Each row below holds a small network's activations on one input, seen along a few directions.
Each table varies a few parts of the input and shows all the possible inputs, shuffled.
Descriptions start from the smaller parts, as in this example, which fits no table here: values(3) and (point or line(11) or (line(4) and ring(8))).
Shared parts are said once, and a part with two or three values counts as separate values.

Other details of the inputs vary at random and push rows far along three fixed directions, the same in every table; ignore that.

Rows:
x1: [-52   0  34  16 -31 -31   5  45 -47 -31 -29 -36]
x2: [-20  58  -8 -47  29   6  17   3  -4   7  -6 -74]
x3: [-11  22  39  11 -25  75 -14 -27   7  19   3  80]
x4: [ -7  78  54 -27 -14  65  11  -5  -5 -25 -17 -16]
x5: [-40  52  96  -9 -37  80   2  22 -24 -14 -38  -2]
x6: [-38  46   4 -20 -27  31 -35 -39  33  26  -1  56]
x7: [ 13 -46 -51   2   5 -43  -7   4  -6  -5  11  12]
x8: [ 51  31 -27  -8  32  27   4 -30  51   7  41  -3]
x9: [ 49  17 -40 -23  21  26   3 -40  13   3  25  14]
x10: [-16 -44  18 -14  16 -35  21  27 -57  -4 -42 -56]
x11: [ 38  22 -41 -15  33  38   3 -15  45  -4  42   8]
x12: [-46  -5  33  49 -65 -14 -25  22  18  -7   2  68]
x13: [ 10  33  25 -19  47  47  27  11 -24   2  -5 -70]
x14: [ 26 -31 -29  25 -13 -47  -2   5  29   1  18 -11]
x15: [-14 -23  21  22  15 -33  25  46 -43   3 -24 -74]
x16: [ 10 -40 -50   9  15 -47  -5   3  -5   1  11  17]
x17: [ 39   6 -47 -40  26  33   0 -20  18 -11  17  24]
x18: [  0 -45  12  40 -39  -7 -13  21  25  14   7  23]
x19: [  0  18  20 -30  52  39  23 -11 -48   4 -17 -49]
x20: [ 23 -43 -32  -3   2 -54   0 -10  11   2  -1   5]
x21: [-24  -9  15  -2  26 -65  10   3 -57  -5 -29 -57]
x22: [-47 -18  26  27 -38 -24 -37  -3  -2  -1  -6  74]
x23: [ 52  35 -33  -2  22  31  12 -24  43   5  36  -2]
x24: [ 15 -42 -39   6  -8 -38   0  24  33 -13   9  -1]
x25: [ 23 -68 -33  11   8 -27   1  -1  -1  18   7   4]
x26: [-35  -6  35  39 -52 -31 -25 -12  -3   9 -11  70]
Each input here is: values(2) and (point or (values(3) and line(4))).
Which other rows does x3 become when the line(4) part takes its other values? List them by row number.
Answer: x10, x19, x25
List by row number the other rows that have the values(2) part in common with x2.
Answer: x1, x4, x5, x8, x11, x12, x13, x14, x15, x18, x23, x24
Which other rows does x21 become when the values(2) part takes its other values? List them by row number.
Answer: x8

Rows:
x27: [ 33 -28 -66  -7  44 -30  10   9  13   2  22 -37]
x28: [  6  33  32 -13  -9  74  -9 -28  14   6   4  43]
x29: [ -2 -29   6   4  -4 -12  -1   7  -7  -1 -10  -1]
x30: [  9 -30 -14  10  19 -36  13  24 -19 -10  -1 -33]
x31: [-10  -9  27  29 -20 -16   4  20  -6   3  -5 -23]
x32: [ 47 -53 -58 -12  34 -23  13   5  12  -1  14 -27]
x33: [ -8   4   7   5 -23  -8 -12 -12   3   2  -6  32]
x34: [ 23  35   3 -20  36  51  20 -15 -11  -2   4 -22]
x35: [-29   3  20  21 -28   9 -20  -7  19  14   3  50]
x36: [-18   2  10   4 -20   8 -11  -3   9  13  -5  29]
x37: [-13  54  46 -13  17  50  15   5 -44 -18 -17 -30]
x38: [ -9   5   0  19 -19  17 -23  -9  34  12  19  55]
x39: [-18 -32  -4  -4  18 -73  10  13 -48  -6 -32 -64]
x40: [10 24 10 -3 -7 21 -1 -6 39  6  7 -1]
x41: [ 60  10 -61 -34  49  10  17 -32  15   8  22 -22]
x42: [-25  39  21 -30   5  34  12  14 -38 -14 -22 -29]
x43: [ -6  35  12 -36  30  40   9 -13 -22   7  -9 -33]
x44: [ 37 -59 -41  35   8 -44 -10  -8  42  23  32  27]
x45: [ 20  33   7  -6  -7  76  -4 -21  28  -3  22  53]
x46: [ 44 -24 -60   3  36 -42   3 -20  23  12  31 -10]
x47: [ 40  16 -46 -22  42   4  13 -15   4  -9  23 -23]
x48: [ -1 -10   2   5 -14 -25   4  20  26  -3  -1 -18]
x49: [-40  -1  26  14 -25 -43  -5  25 -39 -23 -20  -6]
x50: [ -8 -29   5  18  -3 -49  20  47 -33 -15 -16 -73]
x51: [  2  52  10 -26  28  27  15 -21 -29  -7  -5 -28]
x52: [ -6  -5  -1  11 -24  14 -21 -16  36  24  10  58]
x53: [ 20  47 -10 -25  36  27  12 -20 -14  -8   9 -25]
x54: [-38  -8  50  21 -13 -24   4  16 -41   0 -28 -14]
x55: [-10  -2  -7  11 -27  20 -18  -3  33   4  17  58]
x56: [ -7  35   8 -37  26  43   9  -7 -21  -1 -11 -31]
x57: [-31   6  19  18 -34  15 -19  -1  17   6   3  53]
x58: [-14   4  11   8 -44   4 -20  -8  13  -6  -1  60]
x59: [ 40  17 -31 -28  27  16  20   5  31  -9  14 -45]
x60: [  0 -65  -8  23 -21 -42 -13  12  13   4  -3  24]
x61: [ 19  37   0 -22   1  55 -12 -46  26  11  18  43]
x62: [-17   9  41  29 -38  15  -5  12   4  -1  -2   9]
x63: [ -7  29   2 -37  22  41   9   0 -19  -8 -10 -29]
x64: [-14  53  44 -13  14  51  15   8 -44 -21 -17 -27]
x65: [-57  -4  34  12 -22 -26  -1  31 -38 -10 -27 -14]
x66: [ 40   5 -48 -37  36  13  11 -20   6  -8  15 -22]
x67: [  1  41   0 -26  18  25  15  -7 -25 -21  -3 -21]
x68: [ 33 -28 -26  16  21 -31  17  10   8  11  14 -56]
x69: [ 12 -39  -8  -3  26 -35  10   4 -20  10 -11 -42]
x70: [  2 -58 -10  26 -27 -43  -9  18  11   2  -3  29]
x71: [-15  -7   9   5 -41   1 -25 -10  16  -7   0  57]
x72: [-35  -8  14  11  -6 -25  -1  16 -20   2 -16 -12]
x73: [-29  -1  24   4 -31 -11 -17  -4 -11  -8 -18  26]
x74: [  2  -2 -12  11 -29   3 -18 -13  29  -6  18  62]
x75: [ 12 -21  -8  15   3 -26  17  29  -9  -9   0 -54]
x76: [-37  10  32  20 -18  -5 -15   4  -7  10  -6  17]
x77: [-52 -20  28   1 -24 -30  -7  30 -34 -10 -30 -14]
x78: [  9  10 -10  -8 -14  11  -8 -15  14  -4   6  35]
x79: [-13  51  30 -26  13  21  12 -13 -43  -5 -24 -29]
x80: [ 32   3 -41  -5  23  28  -4 -30  47  25  35  28]
x81: [  5   2   9  14 -36  10 -16  -2  62   6  14  43]
x82: [ 42  33  -7   3 -10  78  -2 -21  53   4  37  34]
x83: [-10  -3  28  17 -41  24 -16  -1  14   0  -5  60]
x84: [ 34 -38 -36  -5  28 -29  17   9  -5   3   0 -33]
x85: [ 29 -32 -28  14  26 -29   7   2   8   8  16 -15]
x86: [-30  -9   6  12 -11 -24  -6  27 -17 -10  -8  -7]
x87: [-25  -2  12   8 -11 -34   0   8 -27 -13 -16  -6]
x88: [ 11  38  24 -24  25  47  17 -13 -26   3 -12 -24]
x89: [ 30 -48 -32  -1  20 -24   4  -2  11  10   8 -12]
x90: [ 65   0 -48 -27  51  29  21 -23  17  12  21 -22]
x91: [-10  41  17 -15 -17  61 -10 -15  14   7   3  43]
x92: [-14  48  39 -14   8  50  14  14 -42 -27 -14 -22]
x93: [ 34   7 -49 -34  40  21  16  -5   8   4  13 -28]
x94: [ 41   6 -44 -35  41  10  10 -26   6  -1  13 -24]
x95: [-14  10  14  22 -31  -4 -23 -12  14  -1   7  54]
x96: [-19 -16  22  17 -10 -17   4  18 -23  -7 -15  -4]
x97: [-19  -8  10   2 -14   6 -16  -9  11  15  -3  25]
x98: [-16 -23  -5  -3  -3 -18  -6   8  -3   5  -9  -6]
x99: [-34  -2  15  13  -7 -21  -6  21 -20  -5 -13 -11]
x100: [-19  56  30 -23  15  25  15 -10 -45 -15 -18 -31]
x101: [ 16   2   5   1  -6  29  -2 -12  14   8   3  30]
x102: [  8 -56 -36  22  -6 -53 -14  -4  34  33  13  24]
x103: [-52   0  37  19 -11 -34  -6  25 -38   0 -25 -22]
x104: [-18  -1  29  11 -15 -31   2  17  10   6 -12 -27]
x105: [-36   1  43  12 -24 -37   3  31  -9  -6 -27 -37]
x106: [  1 -15 -21  -2  21 -48  13   4 -23  -8  -7 -37]
x107: [ -2 -55  -9  32 -22 -42  -7  19  11  -2   4  27]
x108: [ 35 -64 -46  30   4 -40  -5  -4  42  17  27  30]
x109: [-21  -3   8  11 -13 -38  -5  14 -23 -16  -8  -3]
x110: [  6  -1  -7   8 -30   4 -20 -20  29   5   9  63]
What is each input in this table made of?
Answer: line(6) and (values(2) or (values(3) and line(4)))
The inputs of x90 and x70 match in every part but the line(6) part. If x53 is changed in the same way as x90 into x70, which row does it become?
Answer: x49
The inputs of x71 and x61 match in every part but the line(6) part. If x42 is changed in the same way as x71 into x61, which row does it become?
Answer: x102
Which other rows does x85 become when the values(3) part takes its other values? List them by row number.
Answer: x53, x103
Start at x60 and move only the line(4) part, one step at a time. The first step leads to x83. Which rows follow, in order?
Answer: x45, x30
Which other rows does x104 become when the values(2) part takes its other values? List them by row number.
Answer: x68
